These are the activations of a small neural network, seen along a few directions. Each row is one input.
In each table, some parts of the input vary, and every possible input appears once, in random order.
Descriptions start from the smaller parts, as in this example, which fits no table here: one of 8 places around a ring, together with either a single point or one of 11 places around a ring or (one of 2 separate values, together with one of 6 places along a line).
Shared parts are said once, and a part with two or three values counts as separate values.
In the rows, zero is written as 128.

Rows:
r1: [169 126 181 102 161 186  88 104 122  90 144 119 112 151]
r2: [ 71  87  39 168 181  93 181  98 217  63 127  89 116  88]
r3: [127  83 173 114  88 174 114 133 194 107 163 127 120 141]
r4: [122 100 148  81  87 173 121 152 202 111 148 147 111 127]
r5: [ 78  98 142 136 112 159 163 111 168 139 160 112 162  61]
r6: [140 128 140  54 127 174  66 126 123  99 135 139 113 153]
r7: [130 114 151  89 102 147  80 158 222 127 149 138  98 113]
r8: [ 94 118 163 164 112 167 160  97 177 131 146  98 142  58]
r9: [164 137 128  64 163 166  49 146 145 123 140 131 111 135]
r10: [116 112  51 156 240  92 126 140  90  48  93 127  84 196]
r11: [109 146 133  94 147 150  97 165  49 125 109 160 113 166]
r12: [136 115 113 157  72 105 179  92  88 175 135 100 167  88]
r13: [139 145  90 132  86  77 145 118 116 195 120 111 146  59]
r14: [161 166 139  71 144 148  54 145 140 100 154 138 110 143]
r15: [141 176 126 126 165 141  72 181  70 130 118 158 115 150]
r16: [134 114  48 195 168  31 163 128 106  95  52 112 125 201]
r17: [146 133 167  79 154 172  95  97 118 102 170 138 112 171]
r18: [ 76 112 116 122  90 167 140 120 179 143 132 122 149  51]
r19: [122 101  19 183 143  27 189  73 135  94 101  85 119 108]
r20: [129 166 118 103 169 141  87 190  73 151 119 142 109 163]
r21: [144  96 198 123 123 174 135 123 199  97 156 134 106 119]
r22: [144 104  55 115 205 116 100 106 164  25 124  95  82 196]
r23: [157 158  89 151  91  83 153 121 115 178 127 125 157  52]
r24: [151 159 118 144 111  81 120 172  87 196  72 138 153 154]
r25: [131 131  87 123  71 104 186 112  96 178 119 120 158  74]
r26: [ 82 118 143 147 117 165 169  91 174 146 168 120 148  71]
r27: [136 144 160 160 117  88 159 118  58 173  97 155 155 176]
r28: [154 148 171 172 121  97 172 135  62 162  83 130 154 168]
r29: [140 134 114 168  77 111 185  72  94 182 143 109 153  98]
r30: [150 179 132 142 117  59 133 172  80 171  87 161 156 144]
r31: [137 141 124 140  87 101 138 154  67 175  63 150 160 164]
r32: [ 78 139 116 110 112 131 135 142 197 161 151 112 138  48]
r33: [143 138 147  98 104 147 109 172 220 112 167 146 108 118]
r34: [ 86 159 121 133  95 129 126 138 195 141 155 117 141  49]
r35: [133  94 178 116 117 176 129 113 197 112 171 152 111 134]
r36: [116 151 161 129 164 153 112 131  46 129 138 154 110 187]
r37: [128 151 180 145 159 155 102 136  48 114 116 131 105 175]
r38: [142 114 166  68 150 166  89 116 111  95 162 129 126 162]
r39: [124 122 153 134 160 163  92 147  43 125 120 144 128 172]
r40: [153 127 138 166 108 105 200  83  92 164 128 107 153  66]
r41: [113  70  80 141 158  97 124 113 240  28 128 113  71 159]
r42: [133 124 159 159 101  87 138 133  54 166  83 142 167 169]
Q: The inputs of r26 and r17 match in every part but one. If r5 is changed in the same way as r26 into r17, which row does it become?
A: r38
Q: What do these inputs look like to the network?
A: one of 6 places around a ring, together with either a single point or one of 6 places along a line
Q: A walk changes only the place on the ring of 6. It starts at r9 and steps to r7. List the rest of the walk in order.
A: r32, r13, r24, r20
Q: A walk changes only the place on the ring of 6. It starts at r11 and steps to r6. List the rest of the walk in order.
A: r4, r18, r25, r31

Rows:
r43: [147 176 201 146  65 125 151 139   6 252 104 150 193  88]
r44: [106 102 155 107 122 180 127 104 156 100 183 129 109 140]
r45: [114 124  73 179 134  90 158 110 127 131  97 138 145 120]
r46: [139 106  99 158 130  87 158  91 105 106  87 102 136 120]
r47: [155 150 104 115 171 114  80 156  65 111  92 144 107 168]
r48: [118 134 109 113  98 128 145 131 216 155 172 121 134  83]
r49: [131 108 154 130 100 143 145 100 195 114 165 115 118  98]
r50: [141 132 137 133 171 106 113 161  88 112  97 140 111 202]
r51: [117 105 103 153 146 113 152 104  78 103 128 132 114 179]
r52: [124 131  56 141 128  69 156 120 126 148  95 108 152 106]
r53: [129 125 184  70 152 186  80 152 154  97 129 119 120 146]
r54: [136 137 157  75 124 174  56 175 136 101 153 135  90 132]
r55: [106 134 133 142 121 149 143 119 213 133 161 131 133  83]
Q: What do these inputs look like to the network?
A: either a single point or (one of 2 separate values, together with one of 6 places along a line)
Q: A walk changes only the place on the line of 6. It starts at r54 and steps to r53. List the rest of the walk in order.
A: r44, r49, r55, r48

Rows:
r56: [ 93  76 116 155 134 129 172 100 222  68 146 108 108 126]
r57: [113 108  75 161 120  77 154 140 189 119 106 122 129 117]
r58: [173 135 120  90 156 129  68 152 113 107 116 150 104 186]
r59: [110 110 100 209 120  54 199 103  87 145  74 120 157 127]
r60: [117 141  74 175 181  70 162 109  31 121  89 110 131 169]
r61: [116 116  83 186 118  65 176 132 135 135  81 125 142 116]
r62: [112 158 136  99  94 163 106 151 137 172 153 134 146  71]
r63: [119 143  52 131 185  99 111 144 132  87 111 117 106 147]
r64: [135 132 190  86 126 181  82 167 158 130 143 155 118 149]
r65: [143 151 175 102 120 163  77 180 132 151 124 166 130 144]
r66: [145 154 181 128 112 141 100 175  78 170 108 164 141 149]
r67: [172 137 144 139 155 107 113 117  10 134  87 145 133 200]
r68: [143 147 200 148 119 135 122 146  30 181  98 162 157 159]
r69: [104  91  89 149 126  97 157 127 214  94 123 109 118 118]
r70: [ 98 107  92 123 197 144 131 105 165  40 156 101  83 161]
r71: [120 114 214  97 127 205  96 141 166 104 172 147 107 159]
r72: [102 139 151  85 102 183 105 137 162 148 167 125 133  69]
r73: [144 131 106 124  77 107 145 114 182 162 145 115 145  67]
r74: [141 131 131 171  78  84 190  78  79 188 113 114 174  77]
r75: [117 158 145 116  93 144 129 144  85 196 134 140 155  75]
r76: [107 125  64 120 188 113 113 132 156  62 131 101  95 149]
r77: [ 91 125 177  93 108 215 123 111 170 122 192 120 125  81]
r78: [149 105 158  91 163 176  86 113 144  52 160 129  86 196]
r79: [178 142 128 113 152 116  93 146  60 127  97 151 118 192]
r80: [114 154 162 139  97 137 154 116  37 205 126 136 172  87]
r81: [145 135 115 149  75  91 164 107 127 178 121 118 157  64]
r82: [163 118 134  77 162 148  70 138 137  83 133 138  94 187]
r83: [123  98 147 118  92 159 163  74 214 112 183 101 124  77]
r84: [133 115 119 115  83 128 145 102 205 134 159 101 136  65]
r85: [123 146  59 150 181  80 137 137  80 111  93 119 115 155]
Q: The inputs of r76 and r63 match in every part but one. If r69 is changed in the same way as r76 into r63, which row does it become?
A: r57
Q: What do these inputs look like to the network?
A: one of 5 places along a line, together with one of 6 places around a ring
Q: Change only the place on the line of 5 in r67. List by row number the other rows that result.
A: r58, r78, r79, r82
